These are the activations of a small neural network, seen along a few directions. Each row is one input.
Each table varies a few parts of the input and shows all the possible inputs, shuffled.
A made-up example of a description, with smaller parts first: ring(5) and (point or ring(11) or (values(2) and line(6))).
Shared parts are said once, and a part with two or three values counts as separate values.
(in the rows, 128 means zero)

Other details of the inputs vary at random and push rows far along two fixed directions, the same in every table; ignore that.

Table:
row 1: [100, 137,  26, 125, 182,  92, 108, 140,  55, 133, 101, 107]
row 2: [132, 130,  70, 142, 180, 126, 100, 104,  97, 116, 125, 122]
row 3: [156, 159, 223, 138,  53, 199, 236, 129, 200, 123, 137, 145]
row 4: [ 80, 138, 125, 101, 103, 112, 121, 207,  96, 137, 103, 145]
row 5: [167, 144, 156, 143, 110, 182, 171,  93, 176, 103, 134, 129]
row 6: [113, 117,  88, 130, 164, 102,  56, 102,  99, 139, 135, 107]
row 7: [152, 118, 154, 144, 116, 142, 108,  78, 161, 137, 161, 112]
row 8: [ 75, 134, 103, 107, 127,  91, 113, 190,  76, 151, 111, 139]
row 9: [151, 130, 193, 134,  76, 165, 135, 113, 186, 122, 148, 131]
row 10: [159,  92, 128, 133, 165,  99, 114,  92, 139, 118, 136, 124]
row 11: [166, 142, 146, 146, 112, 165, 171,  82, 169, 118, 135, 117]
row 12: [100, 153,  87, 115, 130, 116, 161, 175,  91, 127,  91, 134]
row 13: [123, 135,  95, 141, 152, 133, 141, 101,  95, 133, 132, 105]
row 14: [ 91, 150,  98, 118, 123, 128, 170, 183,  81, 136, 105, 131]
row 15: [105, 155,  99, 113, 121, 139, 167, 192, 103, 113,  92, 147]
row 16: [146, 115, 134, 142, 136, 135,  78,  69, 145, 128, 154, 104]
row 17: [118, 115, 101, 132, 147, 106,  85, 107,  99, 143, 146, 109]
row 18: [168,  94, 144, 139, 161, 108, 117,  73, 157, 120, 141, 126]
row 19: [112, 114, 136, 104, 132,  88, 148, 191, 117, 125,  97, 160]
row 20: [161,  96, 139, 135, 158, 111, 112,  81, 149, 122, 141, 121]
row 21: [154, 132, 206, 136,  73, 165, 148, 110, 198, 130, 153, 135]
row 22: [ 77, 145, 145,  98,  86, 114, 149, 224, 107, 144, 103, 159]
row 23: [120, 120, 115, 131, 144, 116,  78, 104, 117, 137, 139, 113]
row 24: [ 79, 132, 105, 103, 119, 100, 109, 200,  81, 141, 109, 139]
row 25: [115, 118, 109, 131, 147, 106,  89, 106, 103, 146, 143, 114]
row 26: [ 91, 162, 141, 111,  85, 145, 211, 213, 107, 133,  96, 151]
row 27: [130, 142,  87, 135, 150, 125, 139, 111, 112, 127, 116, 115]
row 28: [151, 117, 149, 146, 126, 137, 100,  67, 158, 139, 163, 109]
row 29: [154, 133, 207, 133,  65, 171, 149, 118, 196, 123, 149, 136]
row 30: [131, 139, 122, 139, 126, 148, 163, 115, 118, 130, 133, 115]
row 31: [121, 110,  75, 137, 172, 102,  43,  83,  96, 137, 143,  95]
row 32: [133, 132,  56, 142, 179, 113, 109,  84,  96, 129, 124,  98]
row 33: [162,  95, 137, 137, 162, 109, 106,  72, 150, 125, 145, 120]
row 34: [ 80, 130,  93, 109, 141,  91,  91, 176,  78, 146, 112, 132]
row 35: [116, 118, 109, 128, 144, 111,  83, 112, 107, 139, 139, 112]
row 36: [153, 114, 145, 147, 139, 135,  85,  52, 155, 136, 165, 104]
row 37: [154, 127, 192, 139,  79, 159, 147, 102, 183, 134, 158, 128]
row 38: [140,  96, 112, 126, 172,  85, 109, 113, 121, 124, 123, 129]
row 39: [ 82, 150, 161,  96,  68, 129, 152, 235, 124, 133,  97, 163]
row 40: [121, 117, 104, 132, 145, 114,  73, 106, 113, 137, 140, 108]
row 41: [105, 156, 103, 113, 120, 139, 170, 191, 108, 114,  92, 150]
row 42: [151, 116, 140, 146, 135, 136,  82,  63, 156, 134, 159, 104]
row 43: [147, 125, 181, 137,  92, 151, 138,  98, 167, 135, 156, 125]
row 44: [138,  95, 105, 124, 175,  83, 106, 116, 114, 124, 123, 127]
row 45: [133, 101, 114, 122, 164,  90, 107, 122, 118, 128, 123, 128]
row 46: [108, 152, 116, 115, 110, 145, 167, 207, 108, 111,  97, 159]
row 47: [169, 144, 178, 143,  94, 189, 177, 116, 182, 100, 135, 146]
row 48: [175, 142, 163, 146, 105, 187, 176,  91, 185, 102, 139, 130]
row 49: [161,  93, 125, 137, 168, 105, 100,  75, 142, 124, 144, 114]
row 50: [116, 112,  90, 133, 162, 102,  70,  95,  94, 144, 145, 103]
row 51: [108, 165, 162, 108,  74, 162, 205, 231, 136, 108,  89, 182]
row 52: [ 74, 139, 125,  98,  96, 107, 136, 225,  89, 142, 104, 151]
row 53: [158, 108, 171, 128, 126, 124, 141, 110, 170, 123, 134, 139]
row 54: [158, 107, 174, 125, 118, 126, 149, 122, 168, 117, 133, 140]
row 55: [143, 136, 111, 139, 140, 150, 136, 126, 124, 110, 126, 134]
row 56: [ 89, 155, 115, 115, 114, 131, 183, 188,  87, 135, 100, 139]
row 57: [119, 114,  89, 135, 169, 103,  54,  87, 103, 142, 142, 102]
row 58: [ 84, 145, 155,  98,  72, 125, 154, 230, 119, 137, 104, 159]
row 59: [165,  92, 135, 137, 165, 105, 113,  76, 149, 118, 140, 122]
row 60: [151, 114, 143, 147, 138, 133,  91,  54, 151, 139, 165, 105]
row 61: [ 75, 137, 116, 103, 109,  99, 128, 206,  84, 148, 109, 145]
row 62: [132, 131,  60, 140, 185, 126, 104,  86,  97, 115, 123, 110]
row 63: [168, 157, 197, 136,  73, 199, 209, 122, 207, 102, 128, 152]
row 64: [171, 149, 176, 142,  82, 181, 199, 105, 191, 114, 133, 130]
row 65: [ 78, 136, 110, 103, 121, 103, 102, 194,  87, 137, 103, 140]
row 66: [136, 130,  76, 142, 172, 132, 107, 108, 103, 115, 126, 122]
Each input here is: ring(6) and (values(2) or line(4) or line(5)).
The inputs of row 3 and row 30 match in every part but the ring(6) part. If row 6 is changed in the same way as row 3 into row 30, which row does it become?
> row 9
Which other rows does row 21 become when the line(5) part takes its other values? List them by row number.
> row 28, row 39, row 42, row 61
Which other rows does row 44 become when the values(2) part takes its other values? List them by row number.
> row 49
Which other rows does row 53 become when the values(2) part takes its other values? List them by row number.
> row 19

Table:
row 67: [155, 115,  96, 146, 172, 122, 101,  61, 129, 122, 141, 103]
row 68: [147,  90,  98, 142, 177,  93,  51,  60, 116, 136, 156,  95]
row 69: [ 79, 144,  86, 103, 130, 101, 145, 210,  71, 133,  88, 141]
row 70: [ 83, 137,  92, 105, 142,  96, 141, 202,  72, 132,  93, 150]
row 71: [157, 115, 107, 151, 170, 132, 103,  52, 132, 124, 150, 103]
row 72: [ 89, 142, 184,  96,  60, 120, 158, 220, 142, 141, 107, 161]
row 73: [ 92, 131, 176,  96,  71, 115, 162, 226, 126, 139, 108, 164]
row 74: [ 86, 150, 130, 101, 100, 119, 180, 223, 101, 131,  88, 158]
row 75: [146, 105, 141, 143, 145, 120,  68,  55, 148, 142, 166, 105]
row 76: [154, 133, 146, 145, 121, 159, 143,  87, 154, 121, 145, 119]
row 77: [ 92, 137,  72, 122, 153, 112, 116, 159,  69, 134, 112, 124]
row 78: [104, 118, 136, 107, 113, 104, 115, 189, 112, 132, 114, 147]
row 79: [153, 113,  99, 146, 172, 117, 104,  60, 126, 128, 143, 102]
row 80: [ 86, 126,  50, 115, 180,  78, 104, 164,  48, 139, 102, 125]
row 81: [159, 143, 183, 137,  81, 174, 182, 111, 184, 120, 138, 131]
row 82: [165, 136, 185, 135,  92, 170, 176, 116, 192, 111, 133, 142]
row 83: [ 83, 127,  28, 113, 189,  80,  85, 167,  42, 130,  95, 121]
row 84: [147,  91, 105, 144, 179, 102,  50,  59, 118, 135, 162, 101]
row 85: [158, 136, 142, 145, 116, 160, 144,  87, 160, 121, 143, 117]
row 86: [ 83, 151, 126,  96,  97, 115, 183, 235, 100, 130,  82, 161]
row 87: [149, 120, 104, 148, 164, 134, 104,  63, 125, 125, 147, 104]
row 88: [157, 143, 178, 134,  85, 176, 174, 124, 183, 111, 132, 141]
row 89: [152, 144, 178, 140,  86, 179, 173, 122, 173, 116, 139, 139]
row 90: [156, 125, 117, 154, 148, 148, 116,  57, 139, 129, 155,  99]
row 91: [108, 148, 153, 103,  87, 130, 190, 213, 132, 120,  92, 166]
row 92: [166, 134, 186, 135,  94, 166, 176, 116, 192, 111, 133, 145]
row 93: [156, 144, 177, 134,  82, 172, 178, 122, 180, 115, 131, 138]
row 94: [160, 143, 186, 140,  83, 182, 176, 115, 184, 112, 139, 140]
row 95: [147, 123, 104, 149, 158, 136, 108,  64, 125, 129, 148, 100]
row 96: [158, 122,  95, 154, 164, 141,  96,  52, 133, 121, 152,  99]
row 97: [ 70, 114,  56, 109, 178,  64,  44, 163,  48, 150, 113, 122]
row 98: [166, 131, 155, 143, 115, 158, 150,  84, 173, 116, 140, 121]
row 99: [144,  92, 107, 141, 168,  95,  60,  62, 119, 141, 159,  95]
row 100: [164, 134, 191, 138,  94, 169, 176, 114, 188, 114, 138, 146]
row 101: [ 95, 152, 143, 104,  91, 139, 181, 222, 117, 120,  90, 164]
row 102: [ 94, 130, 144, 104, 103, 108, 112, 188, 122, 137, 112, 149]
row 103: [159, 114, 105, 151, 173, 132,  98,  50, 134, 121, 150, 105]
row 104: [ 76, 117,  85, 108, 153,  72,  70, 160,  69, 153, 119, 122]
row 105: [157, 119, 231, 128,  62, 159, 161, 131, 201, 128, 154, 150]
row 106: [150, 105, 134, 143, 146, 115,  64,  53, 153, 139, 159, 101]
row 107: [ 85, 143,  96, 108, 129, 109, 147, 197,  79, 133,  96, 140]
row 108: [ 93, 137,  66, 120, 154, 106, 115, 159,  68, 136, 109, 119]
The inputs of row 105 and row 99 match in every part but one. If row 76 is changed in the same way as row 105 into row 99, which row does it become?
> row 81
The inputs of row 82 and row 103 match in every part but one. If row 102 is changed in the same way as row 82 into row 103, which row does it become?
> row 97
What do these inputs look like to the network?
> ring(6) and (values(2) or line(5))
A walk changes only the ring(6) part. It starts at row 100 and steps to row 92. List the rest of the walk in order.
> row 91, row 79, row 80, row 70
Which other rows agree with row 107 in the ring(6) part? List them by row number.
> row 73, row 74, row 80, row 90, row 95, row 104
Which other rows does row 98 become when the line(5) part takes its other values? List them by row number.
> row 67, row 85, row 91, row 93

Table:
row 109: [118, 131,  48, 140, 188, 115, 105,  95,  71, 133, 130, 104]
row 110: [ 97, 140, 142, 108,  94, 125, 153, 193, 110, 135, 114, 147]
row 111: [ 96, 140, 156, 105,  88, 125, 175, 196, 120, 138, 108, 148]
row 112: [155, 117, 155, 137, 127, 147, 124, 101, 157, 120, 146, 130]
row 113: [149, 129, 151, 136, 115, 144, 120, 102, 164, 125, 140, 123]
row 114: [ 98, 140, 134, 114, 103, 127, 140, 189, 107, 135, 116, 143]
row 115: [158, 133, 130, 144, 137, 156, 154,  94, 150, 109, 135, 123]
row 116: [101, 131, 135, 107, 112, 115, 147, 200, 108, 125, 104, 157]
row 117: [ 95, 139, 127, 103, 105, 108, 147, 200, 115, 135,  96, 146]
row 118: [113, 120,  84, 121, 163,  89,  95, 119,  98, 140, 119, 111]
row 119: [145, 132, 147, 137, 115, 145, 115,  99, 161, 123, 139, 124]
row 120: [149, 122, 155, 138, 123, 150, 123, 103, 158, 118, 144, 134]
row 121: [119, 128,  32, 136, 195, 102,  87,  99,  70, 124, 111, 100]
row 122: [151, 125, 152, 132, 113, 140, 125,  99, 165, 125, 141, 122]
row 123: [144, 122, 154, 139, 118, 139, 134,  95, 152, 134, 147, 117]
row 124: [120, 111,  93, 126, 170,  91, 103, 121,  92, 132, 124, 123]
row 125: [155, 115, 156, 139, 126, 134, 135, 101, 157, 124, 142, 131]
row 126: [140, 130, 153, 142, 113, 152, 121,  98, 150, 129, 149, 122]
The inputs of row 121 and row 115 match in every part but one. If row 113 is changed in the same way as row 121 into row 115, which row does it become?
> row 112
What do these inputs look like to the network?
> values(3) and (point or line(5))
Which other rows does row 125 become when the values(3) part takes its other values? List them by row number.
> row 117, row 123
